Each row below holds a small network's activations on one input, seen along a few directions.
In each table, some parts of the input vary, and every possible input appears once, in random order.
Descriptions start from the smaller parts, as in this example, which fits no table here: one of 5 places around a ring, together with either a single point or one of 9 places around a ring or (one of 3 separate values, together with one of 6 places along a line).
Shared parts are said once, and a part with two or three values counts as separate values.
(in the rows, 128 means zero)

Other details of the inputs vary at random and push rows far along three fixed directions, the same in every table; ignore that.
To show where, the next rows are all for the same input, with only those details redrawn:
[162 146 144 161 132 118 150 179 163 103 134 116  79]
[135 124 125 165 202 141 136  48  76 175  31 155 146]
[152 176 120 144 148 102 158 147 104 169  91 132 130]
[154  91 151 187 195 163 131  75 130 108  64 142 100]

A family of inputs:
x1: [185 122 151 138  88 137 126 176 135  88 147 114 115]
x2: [175 121 144 136  95 128 137 174 140  71 148 114 131]
x3: [119  77 140 168 145 148 135  90 135  96 100 115  98]
x4: [ 73  90 148 137 144 104 119 111 150  77 140  85  94]
x5: [152 172  94 105 140 151 143 153 128 184 143 157 152]
x6: [129 152 108 133 120  86 174 153  95 147 108 106 153]
x7: [ 44 104  77  78 104 129 109  94 133 172 172 127 151]
x8: [ 86  93 155 111 114 115  83 110 147  72 160 102 114]
x9: [172 127 145 138  95 150 148 173 150  87 161 137 126]
x10: [114  72 113 126 133 191 118  97 161 111 158 136 115]
x11: [142 160  97  97 103 139 153 151 111 163 138 138 162]
x12: [151 181 128 112 105 109 113 151 109 164 123 145 144]
x13: [ 88  74 118 111 107 156 110 110 171  93 168 123 116]
x14: [123 164 108  82 129 112 149 159 111 137 151 118 169]
x15: [ 43 113 109  89  81 101 100  94 121 157 159 135 155]
x16: [164  88 163 156 156 169  83  80 125 109  89 151 115]
x17: [ 26 119  91  61 120 112  99 104 135 158 188 113 145]
x18: [174 126 163 126 121 114 125 178 129  64 151  96 129]
x19: [ 53 108 115  87  73  87  77  94 106 160 144 112 146]
x20: [141 164 119 106  80 108 129 151  96 152 131 127 156]
x21: [162 146 144 161 132 118 150 179 163 103 134 116  79]
x22: [146 178 126 114 114 121 131 151 116 168 133 164 153]
x23: [155  93 137 145 176 202 112  80 151 115 103 167 121]
x24: [ 73  92 151 108 114 121  96 115 160  76 180 117 118]
What is each input in this table made of?
> one of 4 places along a line, together with either a single point or one of 5 places along a line
Changing only the place on the line of 4 turns x24 into x22. The same change can be made to x8. Which row results?
> x12
Which other rows agree with x7 in the place on the line of 4? List them by row number.
> x2, x6, x13, x15, x19
Change only the place on the line of 5 in x11. List by row number the other rows that result.
> x1, x9, x10, x20
Change only the place on the line of 4 in x4. List by row number the other rows that result.
> x3, x6, x21
